Each row below holds a small network's activations on one record, seen along a few directions.
Here are examples, each followed by its value of one field, PEZO.
Other fields move the rows too, some of them a lot.
In the rows, zero is written as 500.
Random noise pushes rows far along 19 fixed directions. That doesn't count. These rows show it; they differ only by the noise:
[426 715 546 821 468 415 634 743 383 390 629 881 447 274 485  82 173 419
 536 403 676 339 557 505 466 422 584 524 552 334 652 714 180 511 757 409
 328 406 628]
[441 272 291 626 541 650 535 562 360 609 566 453 494 486 162 666 447 501
 520 632 292 635 424 515 573 703 431 360 652 645 691 528 531 580 397 427
 310 364 500]
[695 591 523 466 563 567 617 434 295 510 549 534 460 341 547 586 544 514
 472 482 511 525 472 548 661 440 372 377 605 524 565 506 402 446 382 504
 446 556 563]
[522 696 401 189 188 774 315 255 574 613 364 609 464 443 726 615 766 720
 720 365 519 307 539 372 483 614 689 620 417 189 542 255 581 469 416 726
 685 612 608]
[647 499 373 233 596 537 571 430 467 649 620 545 443 435 686 646 784 679
 552 430 554 566 726 318 463 699 423 568 479 690 640 241 448 467 388 509
 489 636 587]
[705 727 352 483 546 696 591 694 311 791 481 451 565 618 541 575 667 601
 334 463 306 446 410 432 524 530 573 541 561 567 430 594 470 414 446 524
 568 440 482]
[343 622 617 286 505 723 640 510 470 545 521 554 660 592 511 575 391 690
 429 507 520 376 589 524 451 646 611 841 615 535 628 397 547 673 631 641
 437 394 582]
[519 511 419 541 158 627 275 632 875 808 566 506 542 555 635 581 564 512
 498 400 548 628 319 479 219 605 683 841 494 405 562 584 500 652 436 718
 839 388 415]
[569 577 341 531 234 725 415 660 505 475 366 445 463 349 637 439 415 415
 431 665 204 614 330 390 496 493 613 590 518 669 589 656 413 532 378 586
 497 301 410]
[460 429 614 804 473 333 429 839 841 469 777 765 355 543 507 226 441 343
 428 442 878 570 304 633 366 519 466 467 668 228 433 762 514 696 549 801
 530 334 252]
[725 699 251 607 469 328 455 440 358 497 760 554 333 446 588 276 543 518
 417 319 454 598 456 575 554 617 330 603 528 476 469 559 349 209 760 358
 587 457 529]
[445 635 533 553 543 597 522 696 331 529 390 459 527 512 452 302 358 473
 457 601 428 261 554 350 374 459 549 440 411 625 462 427 312 536 411 434
 360 442 746]
[458 467 325 181 507 525 505 626 577 506 440 618 672 677 252 492 598 501
 559 460 585 455 440 540 317 503 506 492 342 469 269 427 536 547 309 518
 532 450 515]
[299 610 514 629 606 479 308 500 471 195 484 369 232 623 546 299 412 381
 472 554 589 312 696 411 475 421 474 656 389 605 458 279 370 450 823 291
 508 247 605]
[741 642 769 342 586 587 628 320 424 487 376 387 606 486 407 540 532 560
 354 632 645 348 400 622 781 293 431 336 485 380 399 537 569 395 518 643
 522 672 391]
[496 458 508 543 517 339 666 483 414 716 539 723 558 437 303 632 472 590
 399 435 486 629 439 508 517 428 585 488 509 380 451 534 571 543 573 499
 486 720 407]
[525 440 633 301 532 372 603 496 340 478 735 603 555 435 883 423 526 546
 511 261 709 338 688 543 543 839 529 575 501 309 603 478 554 453 470 680
 573 613 728]
[527 644 452 541 609 608 486 614 483 725 368 420 433 746 302 543 583 608
 389 460 433 358 435 510 559 468 520 426 446 376 308 554 606 405 446 607
 561 485 400]
[514 315 514 818 407 303 376 469 662 458 470 247 268 592 562 512 750 410
 371 704 364 672 372 399 601 566 506 334 659 493 421 493 643 459 705 558
 481 608 282]
[645 690 625 543 275 566 367 330 563 531 513 641 285 147 549 352 407 517
 420 800 601 597 412 257 410 241 508 601 393 627 551 255 268 598 625 535
 506 588 412]
[322 396 498 394 404 533 286 555 554 513 580 708 429 561 529 414 582 514
 438 631 581 404 412 303 322 581 685 511 443 336 333 243 740 761 526 741
 516 439 396]

[457 588 488 404 494 423 626 532 605 767 343 644 377 614 259 777 602 616
 393 545 403 822 398 457 329 243 529 678 385 604 172 412 518 558 399 510
 604 650 227]
nisu
[681 614 511 337 476 580 415 608 646 651 557 646 670 425 757 455 592 502
 573 253 729 360 487 483 317 405 539 480 416 366 503 554 448 591 185 663
 674 532 623]
lir
[859 767 549 597 507 646 497 474 455 509 580 412 678 312 546 125 402 535
 439 609 542 272 418 480 560 431 360 306 581 578 666 617 280 410 567 496
 337 513 644]
futo
[569 458 232 464 282 482 427 423 591 382 521 473 311 372 721 613 702 437
 697 399 291 842 445 540 451 628 348 524 613 619 544 524 396 413 263 469
 527 465 531]
nisu
[468 538 560 424 509 407 735 466 453 447 375 346 560 493 591 557 521 573
 497 481 291 572 611 522 494 580 403 479 636 686 505 472 415 458 371 482
 290 693 726]
duvil
[700 744 663 404 654 524 507 380 682 260 603 454 415 519 469 322 516 492
 309 648 738 548 389 659 583 243 211 522 601 609 347 490 465 497 661 606
 450 397 273]
firiv
[489 460 793 438 383 217 797 738 607 616 601 561 502 526 574 319 457 524
 372 621 652 641 474 498 232 723 453 646 542 596 351 490 315 579 406 734
 417 732 586]
futo
[311 715 388 431 664 777 519 681 833 339 350 671 367 669 501 446 552 695
 711 361 594 360 709 497 502 505 435 572 648 478 648 537 521 589 439 689
 261 248 355]
zif
[673 738 532 639 647 388 370 317 477 459 635 313 514 562 811 447 641 565
 360 267 333 467 383 590 430 360 195 350 855 537 369 390 547 539 438 527
 387 568 756]
lir
[590 563 267 260 832 563 289 410 427 441 677 656 599 774 345 451 726 601
 423 410 693 267 501 476 554 391 457 449 395 378 297 279 797 479 772 411
 590 305 278]
zif
[565 353 447 489 421 552 400 310 437 449 660 277 408 631 320 713 707 430
 526 666 506 685 282 648 502 646 249 482 702 603 433 264 467 509 503 418
 553 390 550]
zif
[429 627 558 444 600 550 548 576 506 459 533 478 545 644 562 419 550 537
 465 540 535 398 593 455 363 506 509 623 554 615 422 385 456 571 612 456
 440 412 578]
firiv
[506 504 669 588 818 435 420 420 457 306 694 496 304 639 534 479 620 439
 608 365 889 309 600 659 598 442 204 277 632 333 426 340 496 479 490 478
 490 414 593]
teb
[597 412 521 422 726 310 210 199 581 569 718 447 473 390 686 451 430 595
 333 361 561 492 629 382 452 421 345 451 333 581 522 257 751 567 490 550
 564 647 511]
duvil
[448 748 509 317 464 703 659 520 491 193 366 726 313 428 518 406 587 573
 501 707 482 500 495 455 652 404 501 498 653 505 423 455 493 548 583 685
 241 396 282]
duvil
[623 376 393 263 598 484 470 444 388 505 630 439 429 489 522 574 521 510
 264 637 388 704 463 463 593 589 410 574 393 730 411 428 689 467 471 564
 567 430 265]
futo
[480 413 637 603 456 681 306 384 493 453 563 409 566 484 393 463 404 428
 582 671 573 369 327 573 468 475 422 333 606 425 545 420 539 666 423 542
 458 372 585]
nisu
[339 371 607 669 569 518 456 461 663 626 412 399 351 590 259 511 486 588
 539 678 612 394 692 342 535 575 599 489 367 492 628 385 550 497 729 482
 460 576 388]
lir
[446 558 405 578 490 662 323 231 449 421 570 640 511 540 307 578 741 516
 719 495 651 306 459 513 554 373 558 333 614 204 486 281 573 552 783 318
 512 445 534]
kep
[391 250 223 306 592 358 351 365 748 426 605 595 715 682 427 702 732 480
 562 229 621 577 586 582 503 507 659 604 386 320 469 522 878 523 751 378
 735 461 277]
firiv
[606 740 434 385 449 730 476 497 587 511 552 507 497 542 596 452 578 604
 483 499 473 502 431 546 464 529 439 667 610 556 503 527 469 502 521 617
 522 335 432]
kep
[608 507 469 263 680 369 531 458 344 257 423 499 676 565 498 501 557 349
 484 434 547 456 466 618 584 221 430 335 343 500 208 530 563 378 410 316
 582 508 471]
teb
[328 371 551 666 394 448 404 286 661 465 308 130 327 587 441 808 346 458
 662 343 432 648 617 710 618 542 409 732 446 514 688 549 422 313 505 341
 723 479 590]
teb
[469 443 591 800 694 509 408 597 649 796 620 355 535 630 491 629 542 545
 431 457 504 512 514 402 250 438 424 472 676 686 590 397 482 752 419 461
 451 495 618]
kep

Which value of PEZO does each new row have?
[398 561 691 670 661 527 618 608 395 627 571 473 451 659 381 390 479 612
 351 576 525 281 508 497 557 655 511 362 669 363 434 498 609 564 610 685
 312 545 544]
duvil
[670 521 238 420 443 280 191 311 414 274 675 629 705 350 678 299 579 379
 348 458 290 603 198 420 292 204 388 313 590 578 241 286 628 672 510 361
 418 502 590]
futo
[426 428 691 459 596 589 800 683 530 590 341 230 511 779 534 752 845 505
 674 525 649 371 753 492 513 738 569 502 561 565 546 489 343 409 402 471
 525 603 680]
kep
[590 477 609 522 510 618 375 488 511 746 503 274 483 540 585 541 470 569
 402 517 479 381 489 449 507 621 487 475 441 501 559 471 580 504 328 687
 609 535 567]
futo
[591 570 672 475 511 448 337 360 444 395 712 356 318 541 670 347 451 438
 392 447 666 407 418 691 559 603 273 487 515 352 336 442 554 413 461 689
 652 428 591]
duvil
[549 521 614 713 415 410 311 564 533 560 564 179 480 619 587 355 318 368
 404 435 450 470 311 657 340 550 315 521 525 529 387 570 381 458 323 537
 638 408 738]
zif
[446 471 586 463 738 462 593 665 439 443 558 349 657 621 800 499 435 475
 259 389 385 430 630 506 537 566 574 608 578 651 531 652 683 571 535 565
 475 399 514]
firiv
[432 545 672 352 543 514 461 468 512 503 589 708 561 309 577 224 134 667
 435 455 536 335 507 485 389 569 383 420 507 430 567 422 615 727 225 874
 236 569 652]
futo
